Each row below holds a small network's activations on one input, seen along a few directions.
Each table varies a few parts of the input and shows all the possible inputs, shuffled.
A made-up example of a description, with smaller parts first: one of 2 separate values, together with either a single point or one of 9 places around a ring or (one of 5 places around a ring, together with one of 6 places along a line).
Shared parts are said once, and a part with two or three values counts as separate values.
In the rows, zero is written as 128.

Table:
r1: [ 86 118 112 109 112 104 135 151 113 127 178]
r2: [ 98 115 121  86 156 111 134 130 111 141 173]
r3: [137 133 116 117  75 142 116 108 137 117 171]
r4: [161 118 122  89  86 138 123 145 139 140 138]
r5: [ 93 129 108  80 141 122 124 142 106 134 165]
r6: [120 137 156 198 179 141 147 141  94  99  12]
r7: [134 138 125 126  92 145 118 109 150 143 183]
r8: [ 90 112 101  90 119 120 138 150 111 134 161]
r9: [173 124 138  93 128 125 116 119 131 134 152]
r10: [159 137 131  88 114 145 104 146 139 133 150]
r11: [145  90 117 124 137 113 108 132 116 167 162]
r12: [137 132 106  91  83 159 123 109 142 131 154]
r13: [166 107 138 110 118 130 125 124 150 152 164]
r14: [149 102 118 107 146 119 101 136 107 152 153]
r15: [140 153 109  91 110 163 108 111 134 123 165]
r16: [161 119 133 113  79 121 116 143 134 127 155]
r17: [145 127 118 117 113 150 128  87 149 133 182]
r18: [ 63 143 162 173 186 133 176 130 101  87  31]
r19: [146 158 172 185 156 156 168 131 129  88  14]
r20: [138 121 110 101 136 128  88 155 105 148 149]
r21: [ 95  95 121 102 144 108 141 122 123 153 177]
r22: [147 138 120 100 126 154 118  96 143 123 174]
r23: [ 87 116 123 117 126 100 133 142 120 153 183]
r24: [123 184 151 190 154 177 169  95 132  76  36]
r25: [ 58 143 149 190 182  85 161 113 138  87  30]
r26: [159 120 145 122  91 120 117 134 140 153 161]
r27: [138 107 122 136 117 107 101 152 114 169 166]
r28: [117 137 144 214 173  94 131 125 133 101  12]
r29: [140 155 162 198 154 115 158 122 172  93  13]
r30: [115 176 143 203 149 136 161  82 174  84  29]
r31: [141 105 106 127 102 110 104 154 101 149 156]
r32: [139 107  98 111 113 125 105 160 105 146 144]
Changing only one part turns r31 into r1. The same change can be made to r6. Which row results?
Answer: r18
What is each input in this table made of?
Answer: one of 4 places along a line, together with either one of 2 separate values or one of 6 places around a ring
Change only the place on the ring of 6 in r14. List by row number the other rows that result.
Answer: r11, r20, r27, r31, r32
Start at r15 and move only the place on the line of 4, one step at a time. The first step leads to r10. Which rows follow, in order?
Answer: r20, r5

Table:
r33: [137 120 134 119 135 119 117 127 119 133 135]
r34: [140 127 129 123 125 123 120 143 128 137 127]
r35: [141 119 126 140 111 133 119 120 137 136 132]
r36: [130 128 130 119 114 129 129 120 141 122 142]
r37: [ 89 150 151 189 155 115 166 130 120 104  33]
r38: [134 123 130 113 131 132 127 136 108 135 135]
r39: [132 133 125 118 111 140 133 115 128 113 144]
r40: [134 122 130 131 134 118 115 125 118 141 137]
r41: [140 122 123 123 108 143 123 129 127 123 128]
r42: [139 126 127 118 110 131 121 126 138 135 124]
r43: [113 126 120 114 128 128 126 125 137 131 146]
r44: [142 128 130 137 123 119 122 145 129 138 137]
r45: [129 134 128 132 118 132 125 115 140 134 146]
r46: [134 152 156 179 173 147 154 112 149  84  40]
r47: [121 121 112 110 135 126 126 129 113 125 139]
r48: [121 125 119 108 140 114 129 131 124 139 137]
r49: [140 130 126 121 118 134 124 151 118 129 132]
r50: [109 123 126 113 120 137 128 130 123 120 149]
r51: [113 125 120 130 130 127 127 122 137 137 152]
r52: [122 124 118 124 141 113 129 127 125 144 143]
What is each input in this table made of?
Answer: either one of 2 separate values or (one of 3 separate values, together with one of 6 places around a ring)
